A small network was shown many inputs. Here are its activations along a few directions, one row for each input.
Each table varies a few parts of the input and shows all the possible inputs, shuffled.
A made-up example of a description, with smaller parts first: one of 4 places along a line, together with either a single point or one of 9 places along a line or (one of 3 separate values, together with one of 5 places around a ring).
Shared parts are said once, and a part with two or three values counts as separate values.

Rows:
row 1: [ 29 -16   6  17  13 -12  -6  -4 -38  20   3  22   2  13  12 -30 -23   3
  -8]
row 2: [  3 -17   0  71  45 -13  36  17   2  51  -3  18 -17  -6  -4 -24 -60 -12
  12]
row 3: [-40   5 -22   3  11   3  10   3  53   0 -10 -33   6 -21 -18  29   6 -14
  16]
row 4: [ 15 -17   3  43  28 -14  13   8 -18  36  -1  19  -9   4   4 -27 -43  -5
   1]
row 5: [   1   66   70  -96 -100   50   -7   24   -9  -83   11   24  -49   21
    3   37   81   31  -27]
row 6: [ 41  39  84 -63 -83  27  -3  40 -75 -49  22  91 -73  42  38 -18  32  35
 -42]
row 7: [ 34 -15   7   9   9 -11 -11  -9 -46  14   5  23   7  16  15 -31 -17   6
 -10]
row 8: [ -8   6 -17 -40 -23   7 -23 -22  14 -34   1 -32  27  -6  -4  24  43   4
   0]
row 9: [-45   6 -24  11  18   3  17   6  59   5 -11 -32   3 -24 -21  30   0 -17
  20]
row 10: [ 24 -17   5  26  18 -13   0   0 -31  25   2  21  -2  11  10 -29 -30   1
  -5]
row 11: [ 20 -17   4  34  23 -13   6   4 -24  31   1  20  -5   7   7 -28 -37  -2
  -2]
row 12: [-50   7 -25  20  25   3  25   9  64  10 -11 -31   1 -28 -23  31  -5 -19
  23]
row 13: [-25   4 -19 -20  -7   3  -9  -8  34 -16  -5 -34  15 -13 -11  26  23  -5
   7]
row 14: [ 39 -14   8   2   4  -9 -16 -13 -53   7   7  25  11  19  18 -31  -9  10
 -12]
row 15: [-19   5 -18 -27 -13   4 -14 -13  28 -22  -3 -33  19 -10  -9  25  30  -2
   4]
row 16: [-30   4 -20 -12  -1   3  -3  -4  41 -10  -7 -34  12 -15 -13  26  17  -8
   9]
row 17: [-35   5 -21  -5   5   2   3  -1  47  -5  -8 -34   9 -18 -16  28  11 -11
  13]
row 18: [ -1   8 -17 -47 -27   9 -27 -27   7 -41   3 -30  32  -4  -2  24  50   8
  -1]
row 19: [ 44 -13   9  -6   1  -7 -21 -18 -60   1   9  27  16  21  21 -32  -2  13
 -14]
row 20: [-14   5 -18 -34 -18   5 -19 -17  21 -28  -1 -33  23  -8  -6  24  36   1
   2]
row 21: [  7 -17   1  61  39 -13  28  14  -5  46  -2  18 -15  -2  -1 -25 -54 -10
   8]
row 22: [ 11 -17   2  52  34 -14  20  11 -11  41  -1  18 -12   1   1 -26 -49  -7
   5]
What do these inputs look like to the network?
Answer: one of 2 separate values, together with either a single point or one of 10 places along a line
The inputs of row 19 and row 18 match in every part but the choice among 2 separate values. If row 22 is changed in the same way as row 19 into row 18, which row does it become?
Answer: row 3
Change only the choice among 2 separate values in row 13. List by row number the other rows that result.
Answer: row 10

Rows:
row 23: [ 44   6  45  52  15   4  34  21 -45  32   6  50 -36  17  -1 -37 -51  10
  -3]
row 24: [-25   4 -15  66  49   2  48  10  54  40 -12 -28  -3 -28 -38  16 -41 -20
  30]
row 25: [  9 -18  22  24   4 -18  12  42 -38  29   6  71 -53  16  35 -40 -45  -1
 -17]
row 26: [-23 -40 -76  14  49 -34 -27 -33  28  21 -12 -49  61 -23  -6   4 -12 -21
  19]
row 27: [-62 -18 -36  37  37 -23  26  31  61  37 -11  -7 -21 -27  -1  11 -37 -29
  18]
row 28: [-11 -17 -29  53  52  -1  12 -31  36  31 -11 -54  45 -19 -27   4 -19 -15
  26]
row 29: [ 60 -14  30  37  17  -2   1 -18 -64  26   7  24  10  26  12 -47 -29  14
  -8]
row 30: [ -12   52   20 -101  -72   41  -15   -5   -3  -90   14   13   -2    5
   12   46   97   24  -11]
row 31: [-27  51  41 -98 -73  35 -26  13  20 -65  -6 -14 -23  13 -10  46  74  12
 -19]
row 32: [ -1  32  13 -82 -91  29 -27  -9  23 -81  10 -35  -3  -2  -6  44  83  22
 -15]
row 33: [ 48 -36 -15  -3  14 -33 -38 -21 -72  18   8  29  26  21  30 -46 -19   5
 -19]
What do these inputs look like to the network?
Answer: either one of 3 separate values or (one of 2 separate values, together with one of 4 places along a line)

Rows:
row 34: [-56  33 -47 -30 -11  28  27 -12  73 -58   8 -33  25 -44 -16  70  66  -2
  32]
row 35: [-11  45  14 -68 -79  42 -20 -23  67 -71  -4 -96  14 -14 -51  69  84  12
  -2]
row 36: [ 22  35  38 -82 -68  26 -22   5 -39 -60  16  32 -20  20  15  13  63  23
 -30]
row 37: [-12 -31   1  92  76  -4  28   9   9  67 -15   8  -3  -3  -9 -33 -70 -22
  16]
row 38: [  1 -38 -50  65  97 -30  -5 -26  -3  65 -20 -21  54 -10 -18 -23 -63 -25
  25]
row 39: [ 12 -53 -11 101  48 -23  24  18  -6  61   0  24 -20  -6  10 -49 -82 -13
   6]
row 40: [ 29  35  38 -86 -69  25 -21   8 -46 -58  19  39 -24  20  16  13  63  21
 -36]
row 41: [ 24 -61 -61  75  68 -50 -10 -19 -18  59  -4  -6  37 -12   0 -42 -74 -15
  15]
row 42: [ 16  34  38 -79 -68  26 -23   2 -32 -61  13  25 -16  21  15  14  62  24
 -25]
row 43: [ -5 -32 -16  72  80 -24  26 -16   4  78  -7 -12  27  -4   3 -30 -52 -25
  15]
row 44: [  3  -5   6  83  77 -19  44  20  -5  78 -14  20 -14  -2 -22 -28 -86 -18
  20]
row 45: [ 20 -54 -28  82  52 -43  22  -8 -11  72   8   3  10  -6  22 -47 -64 -16
   5]
row 46: [ 11  33  38 -75 -67  27 -24   0 -25 -63   9  17 -12  21  14  15  62  26
 -20]
row 47: [ 31 -27  -6  91  49 -37  40  30 -21  73   0  37 -32  -4  -2 -44 -98 -10
  10]
row 48: [  0  32  36 -69 -65  28 -26  -6 -12 -66   2   3  -4  22  15  17  61  29
 -10]
row 49: [ -90   21  -28 -100  -54    2  -37   22   84  -53  -16  -48  -13  -19
   -6   69   68  -16   -7]
row 50: [  5  33  37 -72 -66  27 -25  -3 -19 -64   6  10  -8  21  14  16  61  27
 -15]
What do these inputs look like to the network?
Answer: either one of 3 separate values or one of 6 places along a line or (one of 2 separate values, together with one of 4 places along a line)
Change only the place on the line of 4 in row 43. List by row number the other rows that result.
Answer: row 37, row 38, row 44

Rows:
row 51: [ -6  13  11 -15 -17  10   3   7   6 -14   1   2 -11   1  -2  10  14   4
  -2]
row 52: [ -9  15  13 -14 -17  10   6  11   9 -13   1   4 -16   0  -2  11  12   3
  -2]
row 53: [-12  16  14 -13 -17  11   8  15  11 -12   0   7 -21   0  -2  12  10   2
  -2]
row 54: [  7  -3 -11 -29 -13  -2 -25 -18 -10 -19   2 -11  22   3   6   3  24   5
  -6]
row 55: [  5   3  -3 -24 -14   3 -15 -12  -5 -18   2  -8  13   3   2   6  21   5
  -4]
row 56: [  3   5   1 -21 -15   5 -11  -8  -3 -17   2  -6   8   2   1   7  20   5
  -4]
row 57: [ -3  12   9 -16 -16   9   0   3   4 -15   1   0  -6   1  -2  10  15   4
  -3]
row 58: [  1   8   4 -19 -15   7  -7  -4  -1 -17   2  -4   3   2   0   8  18   5
  -3]
row 59: [  6   0  -6 -26 -14   1 -20 -15  -8 -19   2  -9  17   3   4   5  23   5
  -5]
row 60: [ -1  10   7 -18 -16   8  -4  -1   2 -16   1  -3  -2   2  -1   9  17   5
  -3]
row 61: [-20 -48 -54 107  99 -37  31  -5  37  86 -16 -28  26 -28 -19 -22 -86 -34
  34]
row 62: [-15  17  16 -12 -18  11  11  20  13 -11   0  10 -26  -1  -1  12   9   1
  -2]
row 63: [ 43 -47   0  99  73 -36  23   7 -54  85   1  46  -6  12  15 -70 -98 -10
   3]
What do these inputs look like to the network?
Answer: either one of 2 separate values or one of 11 places along a line
A walk changes only the place on the line of 11. It starts at row 54 and steps to row 59. List the rest of the walk in order.
Answer: row 55, row 56, row 58, row 60, row 57, row 51, row 52, row 53, row 62

Rows:
row 64: [ 4 -5 -1  9  7 -4  2  0 -5  8  0  3  1  1  1 -6 -9 -1  1]
row 65: [ 18  10  24 -21 -25   8  -6   6 -27 -16   7  23 -15  14  11  -7  12  12
 -13]
row 66: [-14 -18 -25  43  41 -14  14  -2  23  34  -8 -17  12 -14 -10  -4 -33 -16
  16]
row 67: [ 15   7  19 -15 -18   5  -5   4 -23 -11   5  19 -11  12   9  -7   8   9
 -11]
row 68: [ -3 -10 -11  22  20  -8   6  -1   6  18  -3  -5   6  -5  -3  -6 -18  -7
   6]
row 69: [ 13   4  14  -9 -12   3  -3   3 -19  -7   4  15  -8   9   7  -7   4   7
  -8]
row 70: [  1  -8  -6  16  14  -6   4  -1   1  13  -2  -1   3  -2  -1  -6 -13  -4
   3]
row 71: [  7  -2   4   3   1  -1   0   1 -10   3   1   7  -2   4   3  -7  -4   2
  -2]
row 72: [-10 -16 -20  36  34 -12  11  -2  17  28  -6 -13  10 -11  -8  -5 -28 -13
  13]
row 73: [ -33   49   10 -108  -82   38  -27   -6   39  -91    2  -35    2   -5
   -9   65  102   15   -9]
row 74: [ -6 -13 -16  29  27 -10   8  -2  11  23  -5  -9   8  -8  -6  -5 -23 -10
  10]
row 75: [ 10   1   9  -3  -6   1  -2   2 -14  -2   3  11  -5   6   5  -7   0   4
  -5]
What do these inputs look like to the network?
Answer: either a single point or one of 11 places along a line
